Look-ups in named tables: a row name and a column name give one cell, copied from the table.

daduvaf.csv
,mos,teme
guv,3.20,-8.15
lis,7.36,-1.44
vepap,-8.35,9.88
logiri,-3.90,-4.31
kezuti,-6.30,5.52
mef,4.12,-2.22

mos of logiri = -3.90
teme of mef = -2.22
teme of logiri = -4.31
mos of kezuti = -6.30
mos of guv = 3.20
teme of kezuti = 5.52
mos of mef = 4.12
mos of lis = 7.36
teme of lis = -1.44

Table gulek
         lofivo  fop
pokelam     149   55
rotudab     112  219
lik         119   31

fop of pokelam is 55
fop of lik is 31
lofivo of pokelam is 149
lofivo of rotudab is 112
lofivo of lik is 119
fop of rotudab is 219
Row with the largest lofivo: pokelam

galuniv:
         zuvim  lagazi  kifefik  bibu  palunet  nef
bunupi     107     170      142    91      105  197
nuzavab    185      93      102    86      144  166
pitanip    134      88      172   158      128  146
rufuse     113     137      151   243      137   31
tupi       127     185      148    82      133  207
vanu       135     106      141   144      137  159
gul        131     149      156   209      163   98
nik        168     151      129    94      158  191
tal         75     191      183   111       78  171
feked      145     160      142   156      150  130

What is the nef of feked in galuniv? 130
What is the nef of tal in galuniv? 171
What is the palunet of bunupi in galuniv? 105
What is the kifefik of nik in galuniv? 129
What is the nef of rufuse in galuniv? 31
What is the kifefik of rufuse in galuniv? 151
What is the bibu of bunupi in galuniv? 91
What is the lagazi of bunupi in galuniv? 170
What is the bibu of tal in galuniv? 111
What is the zuvim of feked in galuniv? 145
What is the bibu of pitanip in galuniv? 158
What is the zuvim of nik in galuniv? 168
What is the bibu of rufuse in galuniv? 243
What is the kifefik of tupi in galuniv? 148
What is the kifefik of gul in galuniv? 156
What is the zuvim of rufuse in galuniv? 113
What is the kifefik of feked in galuniv? 142
What is the kifefik of nuzavab in galuniv? 102
What is the palunet of tupi in galuniv? 133
What is the bibu of nik in galuniv? 94

Table lazupu
,nus,fifako,peze,luv,suz
sez,8.30,6.75,9.11,3.53,4.24
bipidu,1.69,5.50,2.27,8.78,5.24
vutoput,2.10,5.91,2.96,8.53,4.84
zap,2.25,5.79,1.02,7.06,4.02
mukot,6.89,5.69,5.90,5.06,5.61
tegakag,8.99,5.51,6.02,2.54,7.92
putu,5.29,5.31,6.13,5.73,6.35
bagir,2.63,8.30,0.44,7.29,3.85
zedoduz,5.65,5.23,5.51,5.59,5.35
vak,7.00,5.70,4.86,6.04,5.54
tud,5.57,6.85,3.69,6.87,6.65
bel,6.20,6.40,6.34,5.91,6.28
bukim,2.71,6.43,3.14,7.17,5.28

mukot, peze => 5.90
bel, nus => 6.20
bukim, peze => 3.14
tegakag, nus => 8.99
bagir, fifako => 8.30
sez, peze => 9.11
mukot, fifako => 5.69
zedoduz, nus => 5.65
zedoduz, peze => 5.51
vutoput, peze => 2.96
bukim, nus => 2.71
vak, fifako => 5.70
vutoput, fifako => 5.91
bel, peze => 6.34
zap, luv => 7.06
tegakag, suz => 7.92
vutoput, suz => 4.84
Row with the largest luv: bipidu

loba =
|  | pok | dag | mabo | bakubu |
|---|---|---|---|---|
| lim | 41 | 28 | 34 | 56 |
| tadu | 56 | 39 | 51 | 27 |
| ser | 58 | 76 | 35 | 0 |
| gif | 38 | 44 | 38 | 34 |
| vik | 66 | 72 | 57 | 25 |
| bap | 39 | 6 | 21 | 53 |
| bab | 35 | 47 | 46 | 37 |
| libi | 44 | 40 | 34 | 55 |
| fevap | 48 | 55 | 46 | 35 |

fevap, bakubu => 35
libi, mabo => 34
vik, dag => 72
vik, mabo => 57
lim, mabo => 34
tadu, dag => 39
libi, dag => 40
vik, bakubu => 25
tadu, pok => 56
lim, pok => 41
tadu, mabo => 51
gif, mabo => 38
ser, bakubu => 0
fevap, dag => 55
bab, bakubu => 37

kol
|  | zike | lekag | puve | tagun |
|---|---|---|---|---|
| laketu | 4.96 | -5.50 | -0.37 | -1.08 |
| gevobu | 9.10 | -9.30 | -8.71 | 8.51 |
| bon | 0.73 | 3.20 | 3.05 | 2.01 |

lekag of bon is 3.20
tagun of bon is 2.01
lekag of gevobu is -9.30
zike of gevobu is 9.10
puve of bon is 3.05
puve of laketu is -0.37
puve of gevobu is -8.71
tagun of gevobu is 8.51
zike of laketu is 4.96
lekag of laketu is -5.50
zike of bon is 0.73
tagun of laketu is -1.08

Table gufugi
         tudam  vuf  gid  bezop  gar  pok
gon        138  209  122    181   95  152
lig         34  115  100    196  190  122
tutet      113  201   94    204  103  164
bonil       54   92  186    150  157   92
pel         79  168   80    204  118  142
mebotip     94  169  116    188  137  140

tudam of lig = 34
gid of gon = 122
gar of pel = 118
vuf of bonil = 92
bezop of pel = 204
gid of tutet = 94
pok of pel = 142
gar of tutet = 103
tudam of bonil = 54
vuf of tutet = 201
vuf of lig = 115
pok of mebotip = 140
gid of mebotip = 116
tudam of tutet = 113
tudam of pel = 79
bezop of tutet = 204
gar of mebotip = 137
gid of lig = 100
Which row has the largest gar? lig

kigi =
,megeki,teberiv,dilod,vap,dilide,nar,fel
sib,0.1,-0.7,0.5,0.9,0.5,0.8,0.2
redini,0.1,0.1,-0.1,-0.3,0.3,-0.1,-0.2
gizonef,0.4,0.1,0.0,-0.3,0.4,0.2,-0.1
nabuv,0.4,-0.1,0.1,-0.3,0.5,0.3,-0.1
kug,0.3,-0.5,0.5,0.7,0.3,0.8,0.3
dobu,0.7,-0.2,0.8,0.1,0.1,0.0,-0.2
raf,0.1,0.2,0.2,0.2,-0.6,0.6,0.6
fip,-0.2,0.5,-0.3,0.0,-0.5,0.3,0.8
kon,-0.5,0.3,-0.3,0.4,-0.5,0.3,0.9

dilod of redini is -0.1
dilide of sib is 0.5
teberiv of fip is 0.5
vap of dobu is 0.1
dilide of raf is -0.6
teberiv of nabuv is -0.1
fel of gizonef is -0.1
megeki of kon is -0.5
fel of fip is 0.8
teberiv of kon is 0.3
fel of kon is 0.9
dilod of dobu is 0.8
megeki of raf is 0.1
dilide of kon is -0.5
nar of kon is 0.3
fel of raf is 0.6
megeki of gizonef is 0.4
Row with the largest megeki: dobu

